These are the activations of a small neural network, seen along a few directions. Each row is one input.
In each table, some parts of the input vary, and every possible input appears once, in random order.
A made-up example of a description, with smaller parts first: one of 8 places around a ring, together with either a single point or one of 11 places along a line or (one of 3 separate values, together with one of 4 places along a line).
Shared parts are said once, and a part with two or three values counts as separate values.
In the rows, zero is written as 128.

Other details of the inputs shift rows strongly along two fixed directions, in all tables alike. That doesn't count.

Table:
row 1: [169  99 143 156 144 140  92 148  61 183  73  96]
row 2: [101 119 145 136  90 174 160  86 117 123 107 106]
row 3: [ 92 137  95  89 159  99 160 133 199 103 175 151]
row 4: [111 136 106 100 151  91 138 138 202 108 180 144]
row 5: [117 132  95 108 145  97 146 144 222  98 178 163]
row 6: [143 114 148 126 138 118 110 153  83 139  99 120]
row 7: [167 164 119 155 153 116 100 134  96 139 116 115]
row 8: [175 102 135 154 142 134  88 171  53 180  69 126]
row 9: [ 98 115 154 124  90 160 140  79  94 137 116 100]
row 10: [106 119 164 116  78 138 122  95  83 131 116 115]
row 11: [202 163  74 128 199  90 100 191 146 140 122 163]
row 12: [143 115 137 143 109 136 108 141  95 147 110 135]
row 13: [ 83 131 148  96  92 120 144  84 155 102 161 138]
row 14: [146 151 145 133  89 151 131  72 118 121 103 131]
row 15: [107 118 164 124  85 142 123  89 106 131 129 119]
row 16: [140 178 104 101 147  95 143 130 197  72 158 163]
row 17: [108 109 164 123  84 150 135  81 108 130 107 108]
row 18: [ 79 135 131 116  97 152 177  88 176  93 154 128]
row 19: [141 109 115 146 136 148 125 137 112 154 105 125]
row 20: [166 132  78 130 199  78  97 223 157 143 156 167]
row 21: [179 102 134 162 136 139  86 170  54 180  71 125]
row 22: [136 116 114 140 158 143 138 151 117 148  99 116]
row 23: [113 114 162 142  72 158 131  83 115 127 122 105]
row 24: [104 121 173 120  65 145 123  86  84 127 124 111]
row 25: [168  95 122 163 154 158 106 156  63 188  65 110]
row 26: [ 91 140  99  94 150 101 156 127 199  99 190 145]
row 27: [114 121 144 133  90 142 125 105 132 125 141 138]
row 28: [ 97 128 136 119 125 145 155 103 124 121 128 101]
row 29: [ 82 127 152 109  72 136 154  70 167  94 164 125]
row 30: [106 139 113  91 141  87 143 153 193  81 165 168]
row 31: [106 139  90 113 149 113 150 139 201 106 183 154]
row 32: [169 118  68 146 214 105 114 209 157 160 137 150]
row 33: [117 110 162 146  65 166 130  80 111 131 113 109]
row 34: [107 118 177 118  80 140 124  96  83 118 112 110]
row 35: [172 124  93 139 198  86  96 226 141 136 140 155]
row 36: [103 143 101  77 153  70 141 156 192  96 181 169]
row 37: [163 118  81 123 213  85 109 204 164 154 127 147]
row 38: [169 106 144 168 134 145  87 154  64 175  95 115]
row 39: [169 178  60 148 239  88 126 192 153 131 146 120]
row 40: [ 87 133 146 101  81 124 151 100 168  76 154 151]
row 41: [140 156 118 126 116 150 148  81 144 115 120 129]
row 42: [142 114 126 160 150 154 127 147  94 152 109  95]
row 43: [105 123 162 121  87 129 129 108 113 104 138 123]
row 44: [128 166 162 143  87 138 120  79  79 103 114  97]
row 45: [106 120 162 125  75 138 124  97  98 123 133 123]
row 46: [102 116 133 118 115 149 146 101 125 132 117 120]
row 47: [160 101 145 145 142 135  94 149  61 177  80 117]
row 48: [139 158 117 129 127 150 162  92 149 110 117 120]
row 49: [168 109 153 151 145 129  86 165  48 165  86 105]
row 50: [117 113 143 131  87 148 136  94 138 123 116 127]
row 51: [106 130 148 123  84 133 124 112 121 115 148 131]
row 52: [131 170 134 133 106 122 118  99 104 111 134 116]
row 53: [180 100 151 172 133 145  85 170  48 169  68 114]
row 54: [146 113 140 147 130 129 103 141  94 155 120 124]
row 55: [ 69 131 142 108  79 147 165  68 159  98 169 124]
row 56: [159 127  71 145 216 110 128 209 159 147 142 136]
row 57: [111 128 103 100 143 100 148 137 206 103 159 157]
row 58: [116 179 121 126 115 117 142  81 165  88 157 120]
row 59: [173 101 139 168 132 147  89 155  68 179  83 124]
row 60: [162 101 130 172 142 161 104 149  63 178  93  99]
row 61: [106 125 140 103 106 119 129 122 123 124 126 140]
row 62: [145 109 136 145 115 142 111 131 100 152 101 135]
row 63: [ 98 124 137 116 125 145 160 104 127 121 120 105]
row 64: [ 83 125 148  96  87 126 148  84 158 103 145 144]
row 65: [119 190  73 118 175  92 148 125 195  88 185 138]
row 66: [111 116 146 119  92 139 131 100 126 125 120 140]
row 67: [152 132  75 138 226 102 128 207 154 147 149 129]
row 68: [101 116 148 126 108 166 155  96 106 134  99  98]
row 69: [208 156  70 139 211  94 107 182 167 143 119 149]
row 70: [ 85 133 160 111  71 131 143  93 148  77 161 133]
row 71: [110 119 156 110 105 124 128 123 111 115 111 127]
row 72: [ 93 146  93  96 168 102 166 139 205  95 185 136]
Description of these inputs: one of 6 places along a line, together with either one of 2 separate values or one of 10 places around a ring.
Question: The inputs of row 72 and row 15 match in every part but the place on the line of 6. If row 2 is changed in the same way as row 72 into row 15, which row does it become?
Answer: row 62
Question: The inputs of row 7 and row 44 match in every part but the place on the line of 6. If row 54 is changed in the same way as row 7 into row 44, which row does it become?
Answer: row 43
Question: Which other rows does row 16 become when the choice among 2 separate values takes its other values? List them by row number.
Answer: row 44
Question: Which other rows does row 65 become when the choice among 2 separate values takes its other values? List them by row number.
Answer: row 41
Question: List by row number the other rows that have the place on the line of 6 in common with row 11.
Answer: row 8, row 10, row 12, row 20, row 21, row 24, row 36, row 45, row 51, row 52, row 61
Question: Which other rows does row 36 become when the place on the line of 6 takes its other values? List them by row number.
Answer: row 3, row 6, row 17, row 47, row 63

Table:
row 73: [ 89 134 147  89  97  82 130 136 184  74 176 168]
row 74: [177  94 148 149 126 125  59 181  40 181  73 141]
row 75: [195 109 118 156 175 146  99 174  38 193  61  92]
row 76: [ 70 108 120  85 118 113 159 118 192  98 191 151]
row 77: [112 166 112 112 113 117 157  89 214  78 183 148]
row 78: [ 94 130 140  77  91  89 132 127 193  74 182 181]
row 79: [ 67 135 180 114  29 177 164  27 119  95 110  93]
row 80: [ 72  86 186 112  30 176 154  51 127 119 128 121]
row 81: [162 139 111 129 172 114 118 144 146 132 122 136]
row 82: [ 98  76 185 147  57 174 122  85  70 154  88  92]
row 83: [ 89 134 174 122  47 175 152  26  83 106 108  96]
row 84: [172  70 131 168 152 150  78 180  51 215  65 117]
row 85: [135 139 114 123 163 118 129 151 125 139 123 111]
row 86: [190 111 114 180 167 159 103 173  47 195  58 108]
row 87: [ 68 116 125  94 127 105 160 126 193 102 192 144]
row 88: [153 145 100 131 169 108 122 141 137 139 122 145]
row 89: [148 170  82 131 185  95 127 165 176 118 177 132]
row 90: [174 100 160 158 143 114  67 191  33 176  87 125]
row 91: [136 127 108 100 161  66 108 196 152 112 171 171]
row 92: [155 160  74 136 182  86 127 166 188 113 165 140]
row 93: [198 109 129 166 172 152  90 173  55 192  47 104]
row 94: [136 138  77 127 189 103 146 179 180 111 150 140]
row 95: [157 145  89 130 200  88 115 172 160 125 132 135]
row 96: [104 177  98 111 109 114 155  90 209  86 188 155]
row 97: [ 85 138 184 131  51 170 143  26  81 110 105  87]
row 98: [142 133  87 127 180 118 143 168 180 113 146 152]
row 99: [127 153  84 100 173  95 142 155 186 121 149 157]
row 100: [111 113 181 162  67 200 145  64  47 138  78  78]
row 101: [ 86 150 179 135  24 183 153   9 101  97 131  91]
row 102: [139 133 102 137 170 130 140 157 131 132 132 130]
Question: Describe the family of inputs behind these rows.
Answer: one of 5 places around a ring, together with either one of 2 separate values or one of 4 places along a line
Question: The inputs of row 79 and row 85 match in every part but the place on the ring of 5. If row 73 is changed in the same way as row 79 into row 85, which row does it become?
Answer: row 90
Question: Which other rows does row 89 become when the place on the line of 4 takes its other values? List them by row number.
Answer: row 85, row 97, row 100

Table:
row 103: [121 119 166 143  73 202 142  50  76 151  80  93]
row 104: [ 94 115 112 122 169 139 161 128 146 125 144 102]
row 105: [ 89 153 131 125 139 114 148 106 121 105 153 104]
row 106: [179 108  98 157 183 109  86 185 124 174 122 134]
row 107: [150 108 155 153  94 183 134  74  66 169  66  90]
row 108: [139  93 182 178  61 185 102  90  57 161  75  89]
row 109: [190 166  56 143 225  82 105 215 139 140 134 149]
row 110: [ 95 119 138 102 105 117 151 116 171 103 133 150]
row 111: [161  88  87 129 222  97 100 246  99 188 102 117]
row 112: [ 96 131 124 121  98 123 145 114 189  84 178 149]
row 113: [ 72 131 116  75 109 108 163 103 203  87 168 173]
row 114: [ 95 143 147  91  86 116 129  89 153  93 160 149]
row 115: [128 131 129 133 108 164 154 100 115 133 109 120]
row 116: [147 110 160 162  98 191 131  89  67 161  57  84]
row 117: [131 138 144 111 126 103 113 139 150 109 142 140]
row 118: [105 119 135 113 103 137 146 125 133 122 124 150]
row 119: [181 132  95 129 200  73  93 215 139 124 141 156]
row 120: [112 179  96 102 143 101 139 111 187  89 174 150]
row 121: [119 128 122 137 107 132 135 126 152 123 160 148]
row 122: [151 142 162 165  88 167 112  91  50 131  75  86]
row 123: [132 143  91 116 171 126 154 146 190 103 152 143]
row 124: [104 136 151  91  83 106 134  86 154  92 158 144]
row 125: [160 101 111 142 171 115 107 191 111 152  95 145]
row 126: [105 126 126 129 101 137 127 103 155 124 156 140]
row 127: [179 150 109 142 170 106 105 149 106 153 113 115]
row 128: [103 111 134  99 108 118 142 108 151 121 127 146]
row 129: [ 76 154 136  85  80 105 155  92 184  62 188 167]
row 130: [164 120 127 130 202  91  89 221  79 168 128 123]
row 131: [133 163 137 138 116 126 128 105 133 112 119 112]
row 132: [129  80 161 177 101 168 111 126  40 181 105  72]
Question: Describe the family of inputs behind these rows.
Answer: one of 5 separate values, together with either a single point or one of 5 places around a ring
Question: The inputs of row 121 and row 129 match in every part but the choice among 5 separate values. If row 112 is changed in the same way as row 121 into row 129, which row does it become?
Answer: row 119
Question: List by row number the other rows that have the choice among 5 separate values in common with row 125.
Answer: row 110, row 111, row 113, row 118, row 128
Question: List by row number the other rows that have the choice among 5 separate values in common with row 115.
Answer: row 103, row 104, row 107, row 116, row 123
